These are the activations of a small neural network, seen along a few directions. Each row is one input.
In each table, some parts of the input vary, and every possible input appears once, in random order.
Descriptions start from the smaller parts, as in this example, which fits no table here: one of 8 places around a ring, together with either a single point or one of 9 places along a line or (one of 3 separate values, together with one of 4 places along a line).
Shared parts are said once, and a part with two or three values counts as separate values.
(in the rows, 128 means zero)

Other details of the inputs shift rows strongly along two fixed directions, in all tables alike. That doesn't count.

Rows:
R1: [132 176 131  98 182 136 128  65 160 110 128 147 100]
R2: [108 106 159  29 123 167 139 121 123  83 126  95 163]
R3: [139 178 112 177 169  98 111 101 139 156 124 162  81]
R4: [127 128 125 174 105 133 151 131 156 111 128 166 126]
R5: [144 149 112 153 156 102 111 110 131 166 118 148  97]
R6: [119 204  86 156 200 104 120  74 196 157 139 195  88]
R7: [132 166 128  79 181 145 134  69 159 111 124 143 104]
R8: [127  76 154  62  98 187 152 144 147  61 137 130 172]
R9: [111 101 167  33 127 157 137 134 122  73 134  97 169]
R10: [117 102 141  36 135 155 138 123 129  79 164 104 165]
R11: [134  73 146  62 100 198 129 158 156  57 130 115 168]
R12: [113 129 141 120 127 132 114 137 113 124 123 122 136]
R13: [119  99 137  31 141 168 147 122 133  91 151 101 164]
R14: [138 215 114 173 189  92 126  61 175 147 121 178  67]
R15: [132 125 116 215  84  93 131 154  80 168 143 101 124]
R16: [116  94 138 101 118 170 143 139 165  73 139 148 143]
R17: [108 182 123  94 188 136 123  93 182 124 113 172 108]
R18: [125  90 155 163  58 112 127 171  59 144 120  71 153]
R19: [109 132 148  69 154 145 121 129 139  95 129 133 143]
R20: [133 117 142  75 116 180 146 127 174  69 128 152 149]
R21: [129 134 130 202  87  90 134 153  96 177 104 109 116]
R22: [118 101 144  73 132 185 140 129 180  63 137 152 146]
R23: [144 126 137  69 155 131 130  96 139 120 126 122 127]
R24: [157 103 130 191  82  75 122 152  71 173 113  91 120]
R25: [127 174 117 201 127  76 130 114 143 175 102 147  99]
R26: [114 216  91 174 197 110 119  78 182 145 144 192  79]
R27: [151  63 134 142  80 103 108 177  50 157 120  77 144]
R28: [153  89 124 179  95 112 117 169  58 180 115  93 121]
R29: [131  94 147  32 151 175 117 119 107  88 140 102 148]
R30: [121 149 108 159 143 108 118 129 129 142 151 146 117]
R31: [128  71 119 149  79 133 125 187  54 153 148  78 154]
R32: [125 100 144 150  80  97 130 162  89 140 107  89 149]
R33: [131 106 136 118 104 168 132 151 163  88 125 142 134]
R34: [114 125 135 107 134 119 116 139 127 122 111 127 140]
R35: [132 106 104 198  94  85 115 167  84 176 137 111 131]
R36: [115 163 118 186 129 106 115 129 121 166 109 144 104]
R37: [147 139 129 128 146 122 135 108 124 146 116 123 107]
R38: [140 137 128 120 120 166 139 122 181  83 119 159 139]
R39: [129 164 102 174 143  93 133 100 152 165 138 148 110]
R40: [113 218 103 169 194  93 116  80 196 161 105 200  79]
R41: [130  98 121 169  79 117 139 164  72 155 143  83 143]
R42: [135 106 113 198  80  80 130 158  85 170 136  98 135]
R43: [147  94 122 182  91 115 114 163  54 174 119  90 119]
R44: [117 116 121  59 160 161 130 125 139 110 149 126 146]
Description of these inputs: one of 2 separate values, together with either one of 4 places along a line or (one of 3 separate values, together with one of 6 places around a ring).
- The inputs of R4 and R16 match in every part but the choice among 2 separate values. If R39 is changed in the same way as R4 into R16, which row does it become? => R6
- Which other rows does R25 become when the place on the ring of 6 takes its other values? List them by row number. => R2, R9, R18, R21, R32
- Start at R4 and move only the place on the line of 4, one step at a time. The first step leads to R8. Which rows follow, in order? => R20, R38
- Which other rows does R28 become when the choice among 3 separate values takes its other values? List them by row number. => R17, R44
